Each row below holds a small network's activations on one record, seen along a few directions.
After each row come some of the record's fields: N, W, L, B, C, V.
Not every record has every field; a missing one is left out.
The largest differences between rows may come from other fields.
(in the rows, 500 means zero)
Random noise pushes rows far along 3 fixed directions. That doesn't count. These rows show it; they differ only by the noise:
[421 518 581 106 631 546 494 449 515 524 741 572 601 691 398 633 591 720
 713 661 553 670 506 423 433]
[503 304 701 292 434 661 251 583 628 369 650 375 713 321 608 498 612 441
 665 531 164 499 410 454 252]
[359 414 668 367 564 523 406 332 469 525 558 678 571 709 401 628 535 545
 514 473 514 711 361 417 485]
[231 293 592 310 708 530 388 283 353 501 407 745 429 707 470 542 439 694
 391 432 495 607 483 451 586]
[320 337 650 360 598 543 367 336 439 493 489 673 529 654 460 573 500 574
 464 445 452 641 404 436 499]

[543 437 569 733 290 456 571 554 663 469 412 345 428 226 686 467 469 176
 301 445 535 412 253 428 411] => <N:n2 L:l3 B:b4 C:c1 V:v1>
[569 590 623 656 292 471 612 450 664 555 580 551 545 549 384 706 544 266
 381 497 750 676 179 470 494] => <N:n1 L:l2 B:b4 C:c2 V:v5>
[604 693 472 622 340 472 599 684 513 648 665 532 616 552 402 517 680 413
 511 522 628 730 389 398 488] => <N:n2 W:w5 L:l5 B:b5 V:v1>
[443 463 610 581 544 448 556 372 507 496 508 638 540 582 433 643 521 385
 433 481 643 586 286 415 501] => <N:n6 W:w5 L:l3 C:c2 V:v4>
[406 440 485 300 656 509 570 482 488 457 584 540 511 512 500 586 523 620
 554 629 591 462 510 428 479] => <N:n6 W:w5 L:l3 C:c2 V:v4>
[386 708 326 333 675 420 664 498 312 691 503 693 381 722 413 417 497 847
 451 559 733 622 707 499 712] => <N:n2 W:w5 L:l5 B:b3 C:c1 V:v1>
[465 488 357 509 603 403 460 381 366 505 390 579 346 548 545 371 334 642
 438 453 481 446 701 593 521] => <N:n1 W:w5 L:l6 B:b2 C:c2 V:v6>
[642 820 225 408 538 370 664 660 481 556 602 285 411 499 548 356 475 662
 675 649 588 426 832 593 423] => <N:n2 W:w1 L:l6 B:b2 V:v6>
[555 533 570 512 424 534 483 523 527 454 567 467 584 472 469 590 503 446
 613 545 446 538 475 509 432] => <N:n5>
[476 449 454 411 598 546 428 576 406 517 490 566 494 477 535 395 547 650
 519 522 476 481 643 513 603] => <N:n3 W:w5 C:c2>
[288 442 505 434 692 570 507 308 283 527 371 733 382 756 370 493 491 700
 388 445 527 664 501 454 612] => <N:n2 W:w4 L:l1 B:b1 V:v6>
[523 613 399 454 565 349 617 408 518 477 479 510 379 659 472 514 377 526
 522 554 643 506 585 525 474] => <N:n4 W:w2 L:l4 C:c2 V:v6>
[443 515 544 443 513 399 698 404 554 469 516 489 443 579 459 722 465 443
 491 564 727 463 350 444 452] => <N:n6 L:l3 V:v4>
[548 657 468 392 536 475 611 485 502 518 606 513 548 587 437 592 503 609
 662 623 614 566 583 539 516] => <N:n5 C:c2>
[283 485 566 388 671 395 565 103 384 576 417 822 370 896 282 727 382 609
 424 387 674 775 357 483 630] => <N:n1 L:l2 B:b1 C:c1 V:v6>
[329 350 478 597 598 507 481 377 352 525 274 705 338 599 541 444 406 583
 275 376 561 461 546 507 713] => <N:n3 W:w2 C:c2>
[355 323 615 436 537 645 246 464 363 485 426 550 502 517 532 384 550 644
 460 374 200 538 577 545 525] => <N:n2 W:w1 L:l1 B:b1 V:v1>
[362 328 339 362 741 412 525 366 302 376 245 501 239 519 611 369 237 735
 496 429 399 303 778 599 583] => <N:n6 L:l6 V:v4>
[538 489 397  90 698 575 473 713 485 478 656 362 543 365 579 365 547 823
 756 723 336 371 853 558 482] => <N:n3 W:w5 C:c1>
[397 411 557 718 497 537 418 399 341 584 302 729 462 641 445 462 478 419
 262 324 552 580 428 468 693] => <N:n3 W:w4 C:c2>
[422 417 588 750 443 483 410 330 413 463 291 638 465 532 500 535 404 354
 340 329 484 549 403 524 588] => <N:n5 C:c2>
[472 614 370 569 551 315 486 427 393 519 248 430 301 652 562 323 390 511
 505 323 427 518 670 634 585] => <N:n2 L:l4 B:b1 C:c2 V:v1>
[433 431 408 150 771 557 602 480 477 510 629 511 486 551 465 545 488 865
 595 695 620 459 667 426 530] => <N:n4 W:w5 L:l1 C:c2 V:v2>
[534 527 543 617 395 423 539 441 534 521 417 461 469 508 497 570 477 359
 449 446 552 474 433 505 541] => <N:n3 C:c1>
[402 328 631 313 540 671 310 516 498 426 541 521 576 486 478 539 537 560
 590 481 238 559 465 524 414] => <N:n1 W:w2 L:l2 B:b1 V:v5>
[415 303 457 230 653 502 575 497 543 330 466 361 398 294 689 518 404 598
 564 622 433 207 539 494 396] => <N:n6 L:l3 C:c2 V:v4>
[742 611 548 612 289 404 493 500 661 414 582 275 652 390 513 524 514 212
 775 469 334 532 439 526 295] => <N:n6 L:l6 C:c1 V:v4>
[455 624 520 441 546 429 756 387 514 583 602 670 462 736 297 803 518 515
 530 557 857 679 307 388 544] => <N:n6 L:l2 V:v4>
[617 578 493 547 390 556 405 643 529 569 699 350 686 447 443 404 672 514
 631 512 393 579 487 538 488] => <N:n2 W:w1 L:l1 B:b5 C:c2 V:v2>
[356 317 383  95 768 492 662 476 477 355 462 441 323 374 663 512 384 767
 517 665 582 214 632 496 485] => <N:n6 L:l3 C:c2 V:v4>
[535 568 455 773 321 445 350 494 369 628 454 565 510 614 424 350 529 379
 447 320 379 705 497 556 611] => <N:n2 W:w2 L:l6 B:b5 C:c1 V:v1>
[271 313 691 630 590 542 341 219 370 497 261 675 417 561 493 419 358 471
 278 277 369 444 381 520 627] => <N:n2 W:w4 L:l3 B:b6 C:c1 V:v4>
[483 367 595 714 413 610 334 516 445 543 366 606 559 470 512 419 547 340
 365 353 341 516 427 501 557] => <N:n3 W:w4 C:c1>
[472 583 698 468 474 575 462 433 544 547 654 602 644 701 342 730 546 442
 561 510 515 732 322 452 461] => <N:n1 W:w1 L:l2 B:b6 V:v5>
[561 661 356 361 515 414 744 538 581 447 591 380 379 443 529 508 467 606
 538 679 704 446 522 457 479] => <N:n2 L:l5 B:b4 C:c2 V:v6>
[580 577 544 683 398 479 462 524 495 501 485 537 577 593 407 481 524 287
 546 414 441 576 433 487 465] => <N:n6 W:w4 L:l4 V:v4>
[440 388 604 486 551 563 493 441 464 460 544 560 581 511 447 607 514 496
 525 502 470 572 412 422 441] => <N:n6 W:w5 L:l1 V:v4>
[680 658 313 577 370 568 490 775 475 567 590 429 540 437 519 248 711 517
 567 547 418 558 659 511 533] => <N:n2 W:w4 L:l6 B:b5 C:c2 V:v1>

Here are new rows. What are their fields?
[676 783 222 425 523 306 679 579 524 576 528 236 399 477 535 344 424 641
 752 587 631 409 753 574 482] => <N:n2 L:l6 B:b2 C:c2 V:v2>
[445 559 483 510 562 525 538 453 391 638 480 704 504 741 360 506 533 584
 477 492 635 639 528 492 668] => <N:n3 W:w4 C:c2>
[461 428 505 310 628 571 520 489 485 451 592 452 553 433 508 541 525 616
 629 616 440 471 586 455 430] => <N:n6 W:w5 L:l1 C:c1 V:v4>
[503 439 529 504 483 537 406 493 472 415 440 458 517 375 554 481 455 465
 529 482 321 436 569 555 480] => <N:n5 C:c1>
[453 631 668 702 472 343 678 256 507 620 571 766 593 819 246 812 547 295
 433 467 884 812 129 349 544] => <N:n6 W:w5 L:l3 C:c2 V:v4>
[663 899 492 436 446 414 700 485 537 643 807 559 635 795 234 745 638 532
 788 701 824 811 454 483 528] => <N:n5 C:c2>
[679 562 628 518 333 569 422 660 675 478 731 364 753 380 487 526 648 348
 743 582 357 578 427 463 343] => <N:n3 W:w5 C:c2>
[448 493 463 516 524 425 580 409 457 525 377 535 366 584 512 531 438 547
 443 479 615 448 530 533 614] => <N:n3 C:c2>
[551 529 421 221 625 654 600 683 605 570 705 446 556 471 436 518 617 692
 616 697 583 461 596 439 470] => <N:n4 W:w4 L:l2 C:c1 V:v2>
[601 679 547 481 449 461 543 472 509 531 645 495 594 619 366 643 550 470
 685 589 595 659 478 520 484] => <N:n5 C:c2>
[699 605 578 477 351 607 447 711 612 531 698 372 732 431 468 485 669 375
 712 590 406 551 466 490 387] => <N:n3 W:w4 C:c2>
[384 208 582 545 529 456 487 345 577 365 252 490 396 364 656 549 299 372
 307 456 453 363 314 510 433] => <N:n4 L:l3 C:c2 V:v5>
[561 550 501 397 473 441 549 479 541 517 560 428 501 500 474 569 504 504
 655 583 519 503 516 490 491] => <N:n3 C:c1>
[414 378 496 499 592 548 411 485 396 507 428 622 475 509 532 425 485 591
 448 453 424 492 580 502 609] => <N:n3 W:w5 C:c2>
[458 630 448 336 617 396 785 353 489 556 575 540 432 712 369 721 496 619
 553 611 798 585 499 467 566] => <N:n6 L:l1 C:c1 V:v4>
[470 414 469 527 536 611 420 565 397 546 417 588 480 491 548 389 537 544
 417 454 420 443 579 507 613] => <N:n3 W:w4 C:c2>
[560 455 496 489 461 548 427 564 543 404 463 397 562 310 630 438 482 480
 587 514 337 397 590 592 437] => <N:n5 C:c2>
[667 611 593 589 296 557 434 662 624 528 690 388 715 449 463 529 697 326
 657 541 442 583 448 489 394] => <N:n3 W:w1 C:c2>
[545 438 517 479 438 559 383 553 546 377 482 348 573 285 619 448 458 438
 617 515 241 386 591 574 399] => <N:n5 C:c1>
